A small network was shown many inputs. Here are its activations along a few directions, one row for each input.
In each table, some parts of the input vary, and every possible input appears once, in random order.
A made-up example of a description, with smaller parts first: one of 6 places along a line, together with either a single point or one of 11 places along a line or (one of 3 separate values, together with one of 5 places around a ring).
Shared parts are said once, and a part with two or three values counts as separate values.

Other details of the inputs shift rows strongly along two fixed directions, in all tables alike. That doesn't count.

A family of inputs:
r1: [  9  29 -39   9 -10 -34 -19  -6 -15  14   6 -21  18  18   7   4]
r2: [-14  -1 -48  16  -5 -10 -14  -9 -18  16  23   8  30  11  -3  -3]
r3: [  0 -22  51  -9  -1  22  25  18  37 -42 -17  24 -27 -43  10   3]
r4: [ 36  21  42  37 -17  -2 -14  15   3 -32  46  -1 -13  22  12  16]
r5: [ 25  13  29  50 -27 -17   0   4  13 -20  36   8 -14   4  28  32]
r6: [-23 -18 -58 -25  11  11  33 -19 -41  37 -48  -4  12   6 -43 -17]
r7: [ 45  30  51  62 -34 -23 -24  13  14 -47  70   0 -12  33  18  32]
r8: [ -2 -15  59  -9  15  27  14  18  26 -16 -19  13 -23 -37   8   4]
r9: [-22 -23 -42 -43  15  15  40  -9 -40  19 -56   3   8   4 -45 -17]
r10: [ 18  10 -27  11 -22 -34 -35  -9  -5  10  13  -7  19   3  16  10]
r11: [ -6 -17  -7 -60  19  11  -4  -8  -3  24 -49  -8   7 -22  -4 -19]
r12: [ 18  17  19  58 -36 -23 -22   7  13 -23  50  15   9  10  35  33]
r13: [ 15  -4  57 -48  15  13  11  22  41 -36 -45  -2 -29 -30  20 -13]
r14: [-15  12 -71  17   1 -10  -3 -26 -40  44  16 -26  21  42 -42  -8]
r15: [-16 -24   4 -29  15  17  40  -5   6   0 -38  12 -21 -20 -16  -9]
r16: [-14  12 -73  41 -14 -27 -26 -13 -38  35  40  -3  48  30  -1  11]
r17: [ 21 -15  90 -27  12  32  26  23  20 -45 -28  16 -33 -22   7  -1]
r18: [-22 -24 -34 -50  20  19  39  -8 -31  12 -49   4  -2   2 -47 -22]
r19: [-16 -23  -5 -37  25  31  31  -2 -11  14 -50  -2 -14  -8 -33 -28]
r20: [ 24  13  47  46 -13 -12 -33  17  18 -22  56  14   9   0  42  22]
r21: [-21  -5 -40 -64  24   2  21  -8 -12  16 -61 -12   5 -13 -21 -34]
r22: [ 37  21  19  32 -29 -32 -53  -2  23 -25  49 -11   5   9  35  19]
r23: [-16 -23  19 -33  24  27  36   4  11   6 -37   4 -27 -20 -13 -13]
r24: [ 36  33  43  10  -6 -13 -25  13  25 -20  18 -15  -7   2  38  14]
r25: [ -7  13 -27  29  -5 -13   2 -12 -11  21  32 -15  -1  25  -8   8]
r26: [-27   8 -76  17   0 -18 -22 -18 -34  42  35  -9  42  32 -17  -7]
r27: [-32 -31  -8 -44  17  24  29  -1   5   0 -53  23  -4 -24 -18 -19]
r28: [-16  14 -42  15  14  -2   2 -19 -33  54  14 -20  12  25 -16   3]
r29: [-46 -33 -41 -51  35  26  16  -2 -19  30 -45  10  15 -14 -26 -33]
r30: [-16 -22  41 -28  14  26  15  14  28 -19 -30  22 -20 -24   7 -11]
r31: [ -7 -25  62 -22  13  34  24  23  38 -32 -29  18 -34 -46   8  -8]
r32: [-13  16 -34  30 -12 -16 -20 -10  -9  17  38  -4  20  29  -3   6]
r33: [  8  21 -61  16 -20 -35 -44 -22 -21  25  34 -19  29  22   6   1]
r34: [ -4   7 -55 -19   1 -12 -32 -18 -20  38   1 -23  22  14  -3 -12]
r35: [ 19  15  54  51 -26 -10 -15  16  37 -37  52   6 -15  -8  25  25]
r36: [  8  11  -1  18   8   8   0  -7 -18  18   7 -15   3  16 -10   0]
r37: [-20  11 -64  31 -11 -15  -3 -11 -34  37  19 -10  26  18 -16  12]
r38: [ 15   0  55 -38   4  -1   8  17  41 -43 -32  -2 -26 -26  19 -10]
r39: [ 15  24  33  48 -13  -9 -31   6  12  -8  52   6   2  13  33  25]
r40: [ 26 -22  76  -8  -5  22  27  15  41 -59 -23  26 -39 -33   8   3]
Description of these inputs: one of 5 places along a line, together with either one of 2 separate values or one of 6 places along a line.
Question: The inputs of r4 and r9 match in every part but the place on the line of 5. If r23 is changed in the same way as r4 into r9, which row does it become?
Answer: r5
Question: The inputs of r13 and r38 match in every part but the place on the line of 5. If r19 is changed in the same way as r13 into r38, which row does it become?
Answer: r14
Question: Which other rows does r1 become when the choice among 2 separate values takes its other values? List them by row number.
Answer: r10
Question: A walk changes only the place on the line of 6. It starts at r20 and steps to r39. List the rest of the walk in order.
Answer: r8, r28, r36, r17
Question: Which other rows does r2 become when the place on the line of 5 takes its other values? List them by row number.
Answer: r16, r20, r26, r29

A family of inputs:
r41: [  8  -1  74  31   2   9  17  24  49 -32  17  24 -31 -28  52  19]
r42: [ 10  30   1   6  -7 -16 -29   3   7   4   0 -18  10   0  25 -10]
r43: [  9  13  67  -5   3   9   7  13  41 -23   9 -22 -40  -5   7   0]
r44: [  6 -26 -20 -24 -11 -18 -18  -8  -8  -7 -14  23  21 -15   8   5]
r45: [-24   0 -32  58  -7  10 -13 -13 -20  42  52   6  14   9  -4  22]
r46: [-34   2 -54 -59  35   7  15  -8 -19  38 -49 -28  -6 -17 -22 -28]
r47: [  6   7  20 -32  15   9 -11  -5  23   4 -29 -27  -6 -10   4 -28]
r48: [  0 -11  12  27 -29 -14  11   3  29 -42  19  25 -17   1   0  24]
r49: [-23 -44 -33 -63  -1   9  26 -12   1  -6 -76  24   8 -34 -28 -34]
r50: [-45   9 -70  33 -12 -17 -12 -19  -1  41  32  -9  16  21 -11   8]
r51: [-42  -7 -51  28   8  -1   4 -17  -8  48  21  11   3   9  -1  -5]
r52: [-43  -4 -41 -17  34  41  27  -7 -39  66 -30  -9   6   4 -38 -10]
r53: [ 15 -20  33   0   8  37  32   3 -19   5 -14   4 -16   7 -39   0]
r54: [ -6  21 -41 -22  14 -24 -43  -7 -30  54  -4 -25  30  13  14   0]
r55: [-16  42 -27  28  -9 -19 -11  -8 -13  27  36 -28   2  30   1   6]
r56: [ 14  33  14  50   3  13 -17  -9 -14  33  61 -21   0  24  -2  17]
r57: [ 18 -19  43 -24  21  28  42   3   3 -20 -27   7 -35   8 -18  -9]
r58: [ 13  40 -35  59 -20 -44 -40   1   2  11  63 -24  11   8  26  24]
r59: [ -6  32 -19  36  13  -7  -2  -6 -18  38  39 -15   2  28  12   9]
r60: [ -4 -15 -24 -77  20  14  30  -5 -12  -6 -87   4   5 -17 -24 -31]
r61: [-13 -27  -3   9   7  22  35   5 -34  12 -28  19   5 -11 -32   9]
r62: [  6  -8  31 -20   1  -8 -24  15  24  -6 -16   3  13 -37  43   8]
r63: [ -1  -8  97   2  16  25 -52  54  40 -49  66  47  14  -7  30 -11]
r64: [ 32  -5  24 -41  -5  -7  -6   7  -9 -21 -30  10   1  -1  21  -3]
r65: [  3  36 -52   1   9 -14 -27 -14 -17  48  29 -56   1  29 -18 -11]
r66: [ 20 -17  21   6 -28 -11   5   0  32 -58   7  28 -21 -32  10  12]
r67: [-45 -41 -58 -21  15  15  44 -19 -31  33 -40  24   3   0 -45 -21]
r68: [  7 -32  61  40 -17  19  19  11   7 -42  11  41 -18 -29   0  22]
r69: [ 18  29 -48   6 -10 -24  -1 -14 -28  -2  13 -22  10  23 -14   1]
r70: [-39 -37 -30 -61  17  17   9 -11  23  13 -68  12   7 -48  -6 -33]
r71: [ 16   6  74   8  19  22  13  13  38 -15   9  -4 -38  -8  19  -2]
r72: [-56 -19 -31 -42  27  16  45  -2   2  22 -57  -9   1 -20 -21 -22]
r73: [ 57  -1  63 -12 -21 -11 -29   3  11 -36   6  -3  -8  13  25   8]
r74: [ 19   5  43  -5 -13   3  33  10  21 -50 -11  10 -29   3  -2   8]
r75: [ 16  -6  51 -27   1  14  32   6  18 -39 -22  -5 -44   7 -21  -6]
r76: [ 39  39  19  23 -11 -34 -67 -10   3  21  58 -28  17  28  40  17]
r77: [ 20  20 -25  24 -34 -35 -23  -2  -7 -13  11  -3  25  15  11   6]
r78: [  7  24 -39  42  -4  -8  13 -13 -37  15  33  -9  12  51  -9  14]
r79: [ 22  -2   9 -35   0   1  18  -3  -1 -18 -23 -18 -26   4 -28 -21]
r80: [ 49   7  60 -11  -9   0  -9   5  32 -57 -16  -5 -20  -3  11  -6]
r81: [ -5   3 -25  10 -14 -26 -50 -11   7  28  25   7  29 -10  33   8]
r82: [-16 -24   1  -7  12  30 -41  21 -26 -32  44  35  51  41 -18 -15]
r83: [-24 -17 -71 -50  13  -6  37 -11 -32  17 -51  -6   9 -17 -42 -24]
r84: [ -2   0   4 -14  -1  -1 -10   7  27 -11 -26  -1   6 -29  33  -6]
r85: [ 29  23 -42  38 -28 -49 -52  -9 -32   8  40 -12  44  34  25  28]
r86: [ -3  11 -46  53  -7 -18   9 -10 -30  13  34  -3  23  36  -7  21]
r87: [ 14  -2  23  32  -5  18  17  10 -27  -3   5  11  -6  13 -18  19]
r88: [ -9 -20  17  -5  -5   3  -4   8  53 -28  -7  10 -23 -46  20   3]
r89: [  1  -7  55  34   0  26  15  19  15  -4  13  16 -10 -26  19  20]
r90: [-16 -11  -1  -9  -5  -5  38   6   3 -21 -27  10  -6  -8 -20   1]
Question: The inputs of r47 and r80 match in every part but one. If r76 is changed in the same way as r47 into r80, which row does it become?
Answer: r73
Question: The inputs of r48 and r50 match in every part but one. If r85 is changed in the same way as r48 into r50, which row does it become?
Answer: r62
Question: Describe the family of inputs behind these rows.
Answer: one of 2 separate values, together with either a single point or (one of 4 places along a line, together with one of 6 places along a line)
Question: Which other rows does r45 become when the place on the line of 4 takes its other values? List them by row number.
Answer: r52, r56, r89
Question: A walk changes only the place on the line of 6. It starts at r52 and steps to r59. List the rest of the walk in order.
Answer: r55, r46, r42, r54

A family of inputs:
r91: [-11  20 -83  22  -3 -18  -2 -24 -49  55  16 -25  24  36 -33   0]
r92: [-19  11 -71  35 -13 -25 -20 -16 -20  35  34   1  35  17  -1  12]
r93: [  3   1  15   9   3   9   7   5 -12  -1   6   7   1  10  -3   4]
r94: [  9   6  24  -8   2  -4 -19   5  23  -2  -5  -7  -5 -18  26   1]
r95: [ 11 -14  33 -11  -2  14  17   8   6 -24 -21  11 -15 -12  -5  -1]
r96: [ -6  -3   0 -36  12   2  12   2  10  -5 -36  -6  -7 -15   1 -13]
r97: [-30 -18 -22 -27  20  20  38  -7 -21  27 -38  -3  -6  -3 -30 -13]
r98: [  6  17 -21   3   1 -14 -38  -6  -9  23  22 -16  21  14  11   0]
r99: [-19 -28  31 -27  23  36  29   9  10  -8 -28  14 -19 -18 -15 -15]
r100: [ -7 -15 -17 -39   8   7  15  -8 -12   2 -37  -2  -1  -2 -23 -18]
r101: [-24 -28  36 -29  24  37  40  11  19  -8 -36  14 -28 -30 -12 -13]
r102: [ 37   3  72  55 -38 -16 -32  24  45 -66  56  34  -6 -14  53  33]
r103: [ 17  20 -20  26 -17 -23 -13 -11  -4   2  27 -15   2  20   3  10]
r104: [ 32  28  22  27 -20 -24 -33   9  14 -27  40  -7   4  16  27  14]
Question: Describe the family of inputs behind these rows.
Answer: one of 2 separate values, together with either a single point or one of 6 places along a line
Question: The inputs of r99 and r101 match in every part but the choice among 2 separate values. If r100 is changed in the same way as r99 into r101, which row does it become?
Answer: r103
Question: Which other rows does r98 become when the choice among 2 separate values takes its other values? List them by row number.
Answer: r94
